These are the activations of a small neural network, seen along a few directions. Each row is one input.
Each table varies a few parts of the input and shows all the possible inputs, shuffled.
A made-up example of a description, with smaller parts first: values(3) and (point or line(9) or (ring(5) and line(6))).
Shared parts are said once, and a part with two or three values counts as separate values.
In the rows, zero is written as 128.

Other details of the inputs shift rows strongly along two fixed directions, in all tables alike. That doesn't count.
These rows show it; all are for the same input, with only those details redrawn:
[ 79 121 139 130 104 146 120 131  82  70 130 139]
[105 157  91  40  72 112  84 133 151 126 160  98]
[150 166 103  63 142 108 135 185 178 208 105 113]
[123 129 153 157 176 143 173 184 108 152  72 154]
[150 166 103  63 142 107 135 185 178 208 105 113]
[ 77 119 141 135 105 148 121 130  78  67 129 141]

Rows:
r1: [106 122 139 177 108 122 103  94 101  65 136 127]
r2: [116  98 142 164 110 116 116  96  80  80 162 134]
r3: [142 135  79  72  79  85  87 110 154 128 192  93]
r4: [120 103 118 161 128 154 114  94 102  69 168 136]
r5: [151 166 128  63 142 101 127 166 175 225 103 112]
r6: [167 135 100 105 144 104 124 146 217 222 123 113]
r7: [ 98 160 106  45  68 107  76 121 158 134 152  98]
r8: [120 101 135 165 129 151 109  82  95  76 168 138]
r9: [146 127 165 151 178 153 189 150 103 158  77 152]
r10: [143 156 100  81  80  86  66  88 161 131 173  87]
r11: [186 165  83 101 160 105 124 154 201 197 120 102]
r12: [105  88 144 165 108 141 106  83 111  92 157 138]
r13: [ 92 122 162 134  97 156 130  92  86  77 120 138]
r14: [126 116 138 162 119 121 108  90  82  73 157 126]
r15: [ 84 127 150 135  93 155 129 101 101  72 114 135]
r16: [158  94 131 179 186 141 171 152 131 164 114 152]
r17: [102  86 121 169 108 149 116 102 111  73 156 141]
r18: [ 94  91 137 171  92 124 113  99 115  87 150 138]
r19: [125 117 135 161 130 139 106  84  89  71 158 128]
r20: [129 122 100  79  66  90  78  92 171 150 186 100]
r21: [106 125 135 119 118 162 137 103  85  56 128 140]
r22: [133 139  78  80  71  86  82 114 166 125 179  94]
r23: [123 117 119 160 129 143 112  95  92  61 158 128]
r24: [148 118 145 198 188 145 154 140 148 157  91 151]
r25: [110  84 123 159 105 129 127 106  95  82 170 139]
r26: [132 126 153 149 185 142 178 181  95 155  84 154]
r27: [134 139 103  79  70  79  73  94 162 141 179  93]
r28: [ 88 115 157 127 113 144 120 116  62  79 141 140]
r29: [159 128 135 194 181 122 162 158 123 141  88 142]
r30: [126 142  93  84  67  80  74 103 173 133 172  93]
r31: [155 115 130 193 190 150 161 151 141 149  99 152]
r32: [112 107 141 167 119 148 100  78 111  83 155 136]
r33: [170 126 134 182 189 120 166 155 113 147 101 140]
r34: [105 123 136 176 118 140 101  88 109  63 137 128]
r35: [185 128 101  93 156 104 130 142 194 227 145 113]
r36: [158  94 149 181 175 120 172 148 121 178 115 153]
r37: [ 77 118 158 144  93 146 124 115  94  71 121 133]
r38: [158 161 130  67 133 105 137 161 183 221 104 106]
r39: [145  96 135 192 167 126 174 163 133 161 101 155]
r40: [145 127 150 150 178 156 195 162 106 148  77 152]
r41: [112 152  93  45  65 115  94 129 160 122 160  91]
r42: [ 97 129 134 127 109 162 132 106  98  53 116 141]
r43: [160 130 157 192 193 134 152 133 127 157  88 143]
r44: [139 120 155 154 177 146 189 177 103 151  85 147]
r45: [179 170 114  52 155 119 145 145 179 204 104 114]
r46: [123 129 153 156 176 143 173 184 108 152  72 154]
r47: [145 139 170 149 179 151 176 141 123 155  58 155]
r48: [160 177 114  65 142 118 139 148 201 198  83 114]
r49: [ 96 112 156 127 105 146 129 112  75  80 142 132]
r50: [137 133 147 153 168 155 188 165 122 147  66 150]
What do these inputs look like to the network?
> ring(5) and (line(4) or ring(6))
Changing only the ring(5) part turns r4 into r31. The same change can be made to r40. Which row results?
> r50
Changing only the ring(5) part turns r38 into r41. The same change can be made to r12. Which row results?
> r17
Which other rows agree with r49 in the ring(5) part? List them by row number.
> r2, r8, r9, r14, r19, r28, r35, r36, r45
Which other rows agree with r24 in the ring(5) part? List them by row number.
> r1, r6, r7, r15, r18, r30, r34, r37, r48
Change only the line(4) part in r47. List by row number the other rows that result.
> r5, r13, r38

Rows:
r51: [117 118 151 134 135 125 138 149 118 143 108 138]
r52: [133 145 139 137 151 145 144 125 137 123  98 137]
r53: [142 118 150 163 149 121 129 137 135 137 127 127]
r54: [118 126 129 140 133 132 150 154 120 136 112 138]
r55: [142 165  93  28  96  85  90 147 197 206 151  97]
r56: [114 124 132 137 139 137 145 155 120 140 117 146]
r57: [119 123 146 130 143 128 140 150 108 146 118 145]
r58: [140 111 142 161 133 137 143 115 140 150 122 140]
r59: [137 144 135 143 147 149 128 129 131 129  91 132]
r60: [102 114 124  99  96 131 111 126 107 103 154 123]
r61: [115 129 137 144 129 126 147 150 125 137 107 138]
r62: [150 110 117 160 147 122 139 137 132 128 124 150]
r63: [123 126 143 139 127 118 149 146 119 136 103 130]
r64: [107 119 130 102  90 121 113 119 106 101 146 115]
r65: [141 142 144 127 159 139 153 123 122 124 108 133]
r66: [114 128 146 139 136 125 139 147 117 144 113 144]
r67: [110 142 126 106 106 141 114  95 135  83 137 121]
r68: [117 131 117 145 101 111  97 101 124 103 162 112]
r69: [122 114 134 134 133 134 150 155 122 133 107 132]
r70: [138 103 122 156 162 125 138 124 126 143 129 133]
r71: [142 146 142 129 158 140 147 122 120 126 107 134]
r72: [120 142 118 100 114 145 115  97 118  84 147 120]
r73: [123 146 126 105 110 138 104  93 112  90 141 117]
r74: [123 121 130 139 130 131 155 154 121 131 107 132]
r75: [143 129 128 169 152 117 137 132 117 140 132 127]
r76: [123 117 147 128 140 127 143 151 109 144 115 137]
r77: [111 127 140 141 136 131 142 151 124 141 112 145]
r78: [141 146 143 142 148 142 126 124 123 132  93 130]
r79: [ 99 124 119 103  98 131 112 124 107 104 159 129]
r80: [118 148 130 111 105 136  99  92 122  90 134 118]
r81: [119 139 119  97 114 144 121  98 120  82 148 119]
r82: [110 122 144 137 136 132 137 152 125 142 111 147]
r83: [114 117 145 135 133 131 140 153 125 140 107 139]
r84: [135 144 148 132 153 136 148 121 133 124 101 133]
r85: [128 109 121 124  96 138 114  88 122 112 171 123]
r86: [174 167  88  54 141  91 142 182 197 238 120 103]
r87: [ 93 120 121 105  95 134 106 127 117 104 153 132]
r88: [119 118 142 138 129 128 146 151 126 135 101 132]
r89: [122 119 148 135 129 122 143 147 119 138 103 130]
r90: [170 165  95  61 130  87 141 179 211 233 104  97]
r91: [137 124 116 173 149 129 139 139 130 135 129 130]
r92: [141 140 127 140 151 156 132 133 127 127  97 133]
r93: [149 112 146 155 141 133 147 113 123 153 131 137]
r94: [107 125 125 106  88 117 119 119 106  99 146 114]
r95: [111 104 104 132 111 124 100  95 133 103 161 120]
r96: [125 141 114 107 110 149  99 101 111  89 140 116]
r97: [135 145 138 141 149 147 136 126 134 126  95 135]
r98: [117 114 137 132 137 137 144 157 120 139 112 140]
r99: [148 113 136 155 156 132 138 144 127 133 138 127]
r100: [128 114 136 129 137 132 152 154 112 135 112 130]
r101: [144 113 150 160 135 130 142 111 133 153 123 138]
r102: [115 148 132 107 107 135 107  91 125  87 137 120]
r103: [111 109 120 135 109 111  93  87 130 107 156 118]
r104: [127 118 130 128 109 121  98 108 121  98 173 110]
r105: [144 142 131 132 157 150 143 129 119 126 106 133]
r106: [117 142 114 109 107 150 105 100 125  85 138 120]
r107: [107 121 117 105  89 125 122 124 108  96 149 115]
r108: [136 142 130 133 155 151 149 129 133 121 104 137]
r109: [139 107 131 157 160 116 134 119 124 146 127 131]
r110: [142 112 134 162 152 135 136 146 137 131 132 130]
r111: [134 127 125 176 145 122 134 135 135 137 124 130]
r112: [108 107 113 136 107 117  95  91 137 104 155 120]
r113: [118 130 143 143 131 120 145 147 117 141 107 137]
r114: [118 117 127 136 102 125  95 111 138  95 164 114]
r115: [174 150  76  49  96 103 102 119 218 212 167  91]
r116: [147 160  81  22 102  95  97 153 190 202 161  97]
r117: [124 129 139 137 136 122 150 148 109 141 114 136]
r118: [113 139 117 102 110 147 118  99 131  80 143 121]
r119: [135 112 104 126 106 115 105 105 118  92 168 132]
r120: [126 115 110 135  97 111  99 103 134  92 156 134]
r121: [147 144 139 137 154 144 131 126 113 132 100 130]
r122: [151 116 133 163 145 108 133 129 129 133 120 148]
r123: [157 115 128 156 150 110 137 130 119 133 127 146]
r124: [ 99 128 127 105  97 123 109 119 105 107 157 128]
r125: [143 124 119 168 154 126 141 138 119 136 135 128]
Changing only one part turns r90 into r74. The same change can be made to r97. Which row results?
> r106
What do these inputs look like to the network?
> ring(5) and (line(4) or values(5) or ring(6))
Change only the ring(6) part in r69. List by row number the other rows that result.
> r54, r56, r74, r87, r98
Change only the values(5) part in r101. List by row number the other rows that result.
> r53, r68, r103, r122
Start at r84 and move only the line(4) part, one step at a time. The first step leads to r102. Which rows follow, in order?
> r80, r78

Rows:
r126: [143 144 149 111 160 122 161 174 150 200  78 136]
r127: [132  91 157 204 162 132 154 126  84 115 122 155]
r128: [129 110 113 128 107 120 104  96 112  97 177 120]
r129: [ 99 128 126 111  83 131 108 102 128  91 137 122]
r130: [157 149  80  64 110  94 116 150 178 175 151  99]
r131: [120 123 127 122 101 135 104  78 126  98 157 121]
r132: [151 136 136 144 166 115 146 164 172 200  87 134]
r133: [182 135 128 136 182 131 159 143 161 193 104 131]
r134: [145 150  92  66  97  85 109 149 185 186 144  96]
r135: [107 130 118  89 105 144 116 117 103  86 154 122]
r136: [148 159  92  71 115 112 101 129 197 179 139 101]
r137: [117 110 127 133  94 113  98  94 118 106 170 118]
r138: [169 134 112 143 183 123 155 172 159 186 106 136]
r139: [151 137 140 135 157 114 163 167 164 195  77 135]
r140: [ 97 118 126 133  88 118  92 109 127 101 155 121]
r141: [141  97 149 197 171 148 159 122  86 104 123 157]
r142: [188 163 135 140 188 123 148 132 161 181  86 124]
r143: [111 128 114 110  94 142 114 106 122  84 147 120]
r144: [117 153 119 126 110 135  88  92 127  76 137 114]
r145: [143 153  95  47 109  95 112 157 163 186 148 101]
r146: [115 125 108 111 100 136 117 110 118  81 155 120]
r147: [106 114 112 134  98 116  95 116 118  96 166 121]
r148: [126 138 159 185 162 153 158 125  92  85  75 148]
r149: [100 115 120 134  91 116  93 114 123 100 161 119]
r150: [106 117 113 121  87 114 110 119 113  93 158 121]
r151: [121  97 143 201 165 143 152 145  89 104 116 156]
r152: [141 168 102  33 108 117 114 139 178 182 132 101]
r153: [114 113 133 131  90 114  97  90 122 107 164 120]
r154: [124 105 144 195 171 157 155 137  96  97 111 155]
r155: [123  98 174 200 154 141 151 114  98 117 103 156]
r156: [ 89 127 138  99  82 124 106 120 107 103 147 122]
r157: [108 107 163 196 156 153 147 129 104 108  92 158]
r158: [101 105 171 173 148 143 161 155  72 114  98 156]
r159: [145 147 145 107 165 131 163 169 151 197  75 136]
r160: [141  99 152 194 174 154 161 117  90 102 120 153]
r161: [103 134 124  88  98 150 114 112 106  89 146 122]
r162: [103 131 122 110  88 137 113 101 126  88 141 122]
r163: [169 133 142 142 174 121 155 140 165 200  92 135]
r164: [150 135 138 139 156 108 163 174 159 198  85 134]
r165: [115 122 105 114  97 130 116 115 115  82 158 123]
r166: [120 108 150 194 166 163 153 133  99 100 102 155]
r167: [154 194 101  35 120 113 104 132 174 166 120  92]
r168: [108 128 115  92 101 138 115 122 100  88 158 125]
r169: [105 123 118  96  99 130 113 126  96  93 159 123]
What do these inputs look like to the network?
> line(4) and (point or ring(10))
Changing only the line(4) part turns r146 into r160. The same change can be made to r162. Which row results?
> r131
Changing only the line(4) part turns r141 into r138. The same change can be made to r153. Which row results?
> r140
Which other rows agree with r152 in the line(4) part? List them by row number.
> r126, r135, r145, r156, r158, r159, r161, r167, r168, r169
Start at r142 and move only the line(4) part, one step at a time. The first step leads to r144. Which rows follow, in order?
> r148, r167

Rows:
r170: [133 106 149 183 171 160 148 125 100  97 122 144]
r171: [146 151 117  84 145  95 149 186 168 194 100 110]
r172: [ 93  97 143 152  80 130 111  78  86  60 156 146]
r173: [119 125  98 116 102 137  92 106 116  79 178 116]
r174: [140 148 125 115 143 138 144 141 159 161  91 136]
r175: [ 98 100 151 162 147 135 162 150  93  98  95 159]
r176: [123 145 123  72 121 120  87 116 121 136 152 121]
r177: [132 111 132 168 156 141 132 123 137 118 120 141]
r178: [145 139 126 100 141 142 151 159 135 164 101 124]
r179: [129 136  83  74  84  92  99 119 166 159 164 110]
r180: [147 110 153 149 157 138 160 127 118 152 115 136]
r181: [127 108 132 153 144 143 145 145 107 135 137 142]
r182: [155 142 112 115 143 106 135 176 174 212 125 113]
r183: [119 139  97 114  95 117  83 120 142 105 169 102]
r184: [ 85 126 130 109  68 142  99 112 102  73 142 111]
r185: [158 173 120  93 144 123 142 162 179 197  90 110]
r186: [145 135 126 115 148 132 154 167 158 184  80 135]
r187: [ 98 112 142 128  75 125  97  83 109  84 165 109]
r188: [141 124 156 189 156 127 149 129 101 110 100 143]
r189: [ 98 139 123  98  84 159 106  89 100  62 152 120]
r190: [129 147  92  77  81  89  98 129 157 161 165  95]
r191: [123 134  86 107  94 107  92 102 142 103 160 117]
r192: [149 120 132 123 154 134 146 145 147 173 133 125]
r193: [115 127 151 139 132 129 148 157 114 115 103 137]
r194: [104 111 166 168 163 140 127 127  85 115  99 169]
r195: [150 128 149 169 162 127 143 129 132 138 101 124]
r196: [121 103 133 197 159 147 140 135 107 100 114 159]
r197: [169 150 115 119 162 112 128 158 189 194 118 104]
r198: [124 170  96  59  95 125  98 103 177 140 139 108]
r199: [139 116 133 152 153 128 163 147 104 151 119 143]
r200: [128 112 167 183 141 125 158 134  94 127 105 147]
r201: [136 135 103 103  92 106  92  88 147 102 156 119]
r202: [152 119 148 175 165 139 158 122  94 107 108 150]
r203: [ 79  98 151 159  87 144 103  96  90  62 167 124]
r204: [110 114 112 102  87 124  94 102 153 121 171 116]
r205: [151 117 149 148 151 128 163 134 109 149 115 145]
r206: [129 122 140 193 158 128 150 142  95 111 104 142]
r207: [127 121 138 125 160 131 169 166 106 134 102 139]
r208: [149 141  93  79 102 104  87  92 184 139 155  99]
r209: [117 102 130 164 137 135 139 142 123 137 128 150]
r210: [ 95 148 124  98  91 160 107  81 101  62 153 119]
r211: [ 76 104 140 131  84 141 114 106  90  40 142 147]
r212: [146 171 136 121 161 134 153 153 158 180  82 121]
r213: [166 131 122 105 147 104 142 138 188 213 112 120]
r214: [135 152  98  37  93 112 109 137 159 136 157 102]
r215: [103 122 175 171 159 136 127 137  77 115 100 154]
r216: [151 120 140 152 159 141 143 111 118 117 120 130]
r217: [143 142  89  97 114 113 108 116 133 120 159 110]
Changing only one part turns r210 into r212. The same change can be made to r217. Which row results?
> r206
What do these inputs look like to the network?
> values(3) and (point or line(5) or (values(2) and ring(5)))
Change only the values(2) part in r197. List by row number the other rows that result.
> r203
Change only the values(2) part in r182. List by row number the other rows that result.
> r183
Change only the values(3) part in r213. List by row number the other rows that result.
> r180, r187
